These are the activations of a small neural network, seen along a few directions. Each row is one input.
Each table varies a few parts of the input and shows all the possible inputs, shuffled.
A made-up example of a description, with smaller parts first: one of 4 places along a line, together with either a single point or one of 9 places around a ring or (one of 2 separate values, together with one of 5 places around a ring).
Shared parts are said once, and a part with two or three values counts as separate values.
(in the rows, 128 means zero)

Other details of the inputs vary at random and push rows far along three fixed directions, the same in every table; ignore that.
These rows show it; all are for the same input, with only those details redrawn:
[104 144 100 142 142 142 178  94 220 100 136]
[147 177 173 120 118 114 157 112 101 114 113]
[129 151 116 142 165 128 170 133 135 130 145]
[106  92  87 111 148 162 173  72  78 163 109]
[154 192 170 139 144 103 160 149 119 113 140]
[154 193 174 135 133 105 160 138 123 108 131]
[130 137 165  91  84 140 159  46  77 124  71]
[131 146 170  93  84 135 158  51  82 120  73]

Rows:
x1: [146 102 110 128 179  74 130 202 105 139 181]
x2: [172 144 106  94 109 144  83 118  78 159  77]
x3: [ 93  60 106 119 153 129 114  83  82 174  85]
x4: [108 120 125 143 162 104 105 184 182  91 163]
x5: [140 129 123 122 141 169  87 115 147 143 108]
x6: [139 138 115 181 171 154 141 196  90 140 181]
x7: [ 84  60  45 152 191 125 127  95 170 161 131]
x8: [148 132 179 161 100 108 101 173 132 106 160]
x9: [102 131 103 150 133 145 184 105 234 110 120]
x10: [ 50 103  32 107 160 168  84 128 172 191 146]
x11: [123 100  65  76 131 176 118 120 107 195  95]
x12: [ 81 118 117 148 158 126 117 100 236  95 118]
x13: [ 96  33  97  96 123 133 108 102  68 155  98]
x14: [153 205 173 144 130 103 144 144 124 101 126]
x15: [149 104 164 102 141  81 122 184  54 139 138]
x16: [111 157  82  98 128 172 119 128 246 120 119]
x17: [136 105 154 136 103 128  98 125  75 121 152]
x18: [103  56 104 136  69 156 115  52 159 115 121]
x19: [137 177 112 100 161 128 143 172 196 157 185]
x20: [170 161 145  78 133 110 133 165  71 202 148]
x21: [150 161 159  67 143 134 130 173  68 195 146]
x22: [149 153 118 101 172 124 143 207 126 204 176]
x23: [105 123 141 124 132 109 106  73 146 111  97]
x24: [ 96 140 111 143 142 155 179 105 230  98 126]
x25: [ 91  49 102 115  98 123 100  51 165 117 102]
x26: [143 135 160 128 108 156 160 134  80 125 137]
x27: [143 145 147 109 167  84 119 153  46 139 119]
x28: [170 172 123  80 145 133  99 169  56 174 126]
x29: [ 76  26  57 142 169 138 110 121 169 147 147]
x30: [158 132 107 133 130 145  91 106 159 148 110]
x31: [137 131 123 144 136 119 145 180 169  91 201]
x32: [137 153 119 200 156 141 133 159 169 113 193]
x33: [111  90 126 110 115 107 118 132 150 108 116]
x34: [ 83  93 104 117 128 129 124 122 230  74 134]
x35: [108  45  77  98 132 118 121 103  92 147 118]
x36: [146 118 150 102 146  84 103 170  43 126 144]
x37: [106  74  91 107 140 118 125  76  78 163  81]
x38: [146 183 175 132  84 104 166  88 179  91  95]
x39: [110 100 141 124  82 154 116 115 136  93 130]
x40: [123  74  75 133 156 146 133 164  82 144 186]
x41: [111 148 118 140 188 103 134 174 182 107 141]
x42: [137 154 172  94 128  86 135 113 106 107 102]
x43: [125 135 105 141 127 131 160  96 141 134 107]
x44: [129 202 137 116 106  84  64 166 143 158 139]
x45: [120  51  92 118  93 150 122  95  64 150 126]
x46: [155 183 169 176 131  96 127 131 135 123 126]
x47: [152 177 171 157 111 139 145 167 125  97 150]
x48: [160 175  91 144 157 142  95 193 199 128 129]
x49: [172 143 139 151 119 126 146 158  35 152 145]
x50: [167 171 162 171  92 120 136 143 118 107 141]
x51: [146 123 115 130 129 160  94 114 163 151 102]
x52: [139 102  99 148 180  79 104 200 105 138 172]
x53: [117 144 119 159 178  89 126 176 187 116 136]
x54: [ 86  39  45 154 140 171 139 135 166 140 165]
x55: [116 165 121 175 174 135 147 162 178 114 147]
x56: [146 190 175 169 145 105 123 137 123 116 136]
x57: [120 164 194  98 102  99 138  98 182  71  83]
x58: [100  64 108 113  65 163 139  81 161 107 111]
x59: [139 119  56 114 183 179  92 167 103 172 122]
x60: [147 123 175 139  45 147 122  48  78 126  87]
x61: [106  72 114 144 118 193 132  80  58 161 119]
x62: [108 131 134 113 125 109 117  83 144 102  91]
x63: [138 144 183 100 117  84 138 127 116 115  89]
x64: [162 107 135 129 114 110 123 169  37 142 157]
x65: [145 163 160 134 158 123 143 163  40 149 119]
x66: [165 144 172 130  83  96 137 159 130  93 161]
x67: [131 145 171 129  53 126 110 101 169  57 128]
x68: [129 138 182  89  80  88 119 101 170  59 116]
x69: [125 104 179  88  45 150 118  86  79  96  95]
x70: [109  60 100 150 157 157 110 157  81 153 178]
x71: [132 138 156 159 138 124 129 123  90 156 109]
x72: [169 159  74 115 177 126 112 203 111 186 157]
x73: [114 114  91 125 154 101 137 116 159 128 111]
x74: [103 122 116 133 179 115 121 147 139 125 122]
x75: [101  65  53 154 145 186 187 121 158 154 159]
x76: [126 147 162 111  83 141 133  48  76 121  65]
x77: [121 212 143 110 119  94  59 168 142 145 148]
x78: [144 129 190 106  79 128 132 143 100  90 139]
x79: [115  73  96 142 105 182 148  95  67 165 110]
x80: [134 134 175 104 101  88  90 125 102  88 116]
x81: [136 117 127 151 129 119 150 193 181 102 190]
x82: [164 201 148  99  80 141  79 104 184  84  78]
x83: [123 162 180 112  92  88 128 104 187  81  72]
x84: [123 165 138 100 123 103  61 180  57 199 129]
x85: [137 162 174 109  97  74 142  94 186  82  90]
x86: [107  89  99 133 135 159 150  91  65 176  85]
x87: [163 175 162 151 121 126 159 163 118 103 172]
x88: [ 99 104  88 137 104 155 154  40 157 134  79]
x89: [133  91  78 109 150 181  91  79 105 174 105]
x90: [125 128 112 155 111 163 143 103 129 114 139]
x91: [126 148 111 143 167 130 171 134 143 129 148]
x92: [124  91 163  77 119 111 120 131  68 119 116]
x93: [109  88 187  90  78 119  79  72  91 103  78]
x94: [129 107 119 149 193  87  89 191 102 133 188]
x95: [139 164 108 177 144 142 157 167 175  99 185]
x96: [112 128 103 168 100 163 167 119 227  96 141]
x97: [161 172 181 141  52 123 162 100 167  80 122]
x98: [109 118 113 189 107 165 144 105 222 108 143]
x99: [128 147 125 184 209 129 132 184 101 159 166]
x100: [132 130 142 124 119 134 152 112  62 155  85]
Q: Changing only one part turns x97 into x26. The same change can be made to x49. Which row results?
A: x47
Q: Changing only one part turns x52 into x80. The same change can be made to x7. Which row results?
A: x23
Q: Changing only one part turns x93 into x94. The same change can be made to x69. Which row results?
A: x40
Q: What is each input in this table made of?
A: one of 4 separate values, together with either a single point or (one of 4 places along a line, together with either a single point or one of 5 places around a ring)
Q: Which other rows does x54 become when the place on the line of 4 takes its other values? List them by row number.
A: x8, x58, x81
Q: A walk changes only the place on the line of 4. It starts at x42 and steps to x27. List the rest of the walk in order.
A: x62, x23
Q: Which other rows does x19 become when the choice among 4 separate values takes its other values? List them by row number.
A: x20, x21, x22

Rows:
x101: [136 152 155 124 112 112 118 129 140 111 119]
x102: [150 162 161 126 124 107 114 155 108 123 132]
x103: [141 156 155 125 111 116 120 130 141 111 118]
x104: [116 120 104 132 144 130 128 132 156 128 137]
x105: [123 101 141  88  94 144 121  70  54 152  78]
x106: [135 149 152 124 111 113 119 125 144 112 118]
x107: [121 115 107 162 148 138 155 143 151 119 162]
x108: [136 140 114 144 166 117 129 172 130 142 158]
x109: [123  97 141  89  95 140 117  75  54 149  79]
x110: [114 117 101 132 141 137 127 128 160 131 138]
x111: [102  92  78 124 139 155 132 103 159 139 127]
x112: [153 147 168 111 115 111 109 140  60 142 116]
x113: [115 118 127 112 101 136 125  91 155 118 104]
x114: [123 126 106 137 149 131 129 143 148 134 140]
x115: [138 152 143 132 128 116 122 146 136 121 131]
x116: [139 155 154 125 110 116 120 129 141 114 119]
x117: [123 125 105 136 151 132 133 139 149 134 141]
x118: [132 139 153 147 100 128 148 115 155  94 132]
x119: [ 93  59  64 108 145 168 137  83  99 172 112]
x120: [113 111 104 156 133 144 158 122 170 110 151]
x121: [116 119 128 114 104 135 124  90 153 115 104]
x122: [137 157 155 124 114 115 124 129 140 112 121]
x123: [143 122 114 128 169 122 123 173  54 169 147]
x124: [156 124 137 155 170 117 142 191  26 158 169]
x125: [132 138 152 147 101 130 148 113 157  92 131]
x126: [112  97  82 131 159 142 132 134 141 147 143]
x127: [127 130 108 141 158 126 124 160 141 137 152]
x128: [118 120 129 115 111 134 123 104 142 123 110]
x129: [134 148 154 122 110 116 119 127 144 111 119]
x130: [139 151 147 127 128 111 120 149 132 119 133]
Q: What is each input in this table made of?
A: one of 5 separate values, together with either a single point or one of 5 places along a line
Q: Changing only the choice among 5 separate values turns x117 into x105. The same change can be made to x121. Which row results?
A: x101
Q: Which other rows does x103 become when the choice among 5 separate values takes its other values? List them by row number.
A: x114, x115, x116, x123
Q: Which other rows does x108 become when the place on the line of 5 takes its other values? List them by row number.
A: x106, x112, x113, x116
Q: Which other rows does x120 become when the choice among 5 separate values takes its other values? List them by row number.
A: x107, x118, x124, x125

Rows:
x131: [161 145 191 120 114  87 126 139  41 125 105]
x132: [108 129 135 107 112 147 142  71 143 125  90]
x133: [134  94 108  98 139 132 107 147  45 182 134]
x134: [129 103  85  97 155 147 126 131  42 196 123]
x135: [117 111  96 115 153 141 152 110 114 156 123]
x136: [120 128 112 156 109 153 162 121 201  96 157]
x137: [144 169 113 147 194 121 120 214 130 152 171]
x138: [161 166 213 103  82  80 102 142  85  93 114]
x139: [141 179 156 142 133 103 101 188 187 104 161]
x140: [125 101  95 120 132 139 110 129 150 140 129]
x141: [148 172 132 162 161  97  97 208 170 123 178]
x142: [101 108 127 136 114 126 139  85 156 110 106]
x143: [138 113 155 107 100 111 108 111  95 113 104]
x144: [115 104  74 173 136 163 163 126 210 109 166]
x145: [ 99 109 135 113  85 129 150  62 188  90  94]
x146: [ 93  61 109  93 112 150 117  76  84 143 101]
x147: [116 127 102 109 103 153 126  79 182 123  91]
x148: [112 157 122 146 126 129 142  95 224  99 117]
x149: [174 190 231 142  54 112 123 121  87  85 110]
x150: [131 128 115 159 178 101 111 190 134 124 175]
x151: [155 172 140 144 159 101 138 164 127 130 141]
x152: [111  84  87 148 143 176 155 124 107 147 157]
x153: [131 146 146 103  91 139 109  83 111 134  79]
x154: [108  77  93 133 187 133 144 153  58 171 146]
Q: What is each input in this table made of?
A: one of 4 separate values, together with either a single point or one of 5 places around a ring
Q: Changing only the choice among 4 separate values turns x133 into x141. The same change can be made to x138. Which row results?
A: x150
Q: Which other rows does x136 become when the choice among 4 separate values takes its other values? List them by row number.
A: x144, x149, x152
Q: List by row number the other rows that have the choice among 4 separate values in common with x137.
A: x132, x139, x146, x152, x154
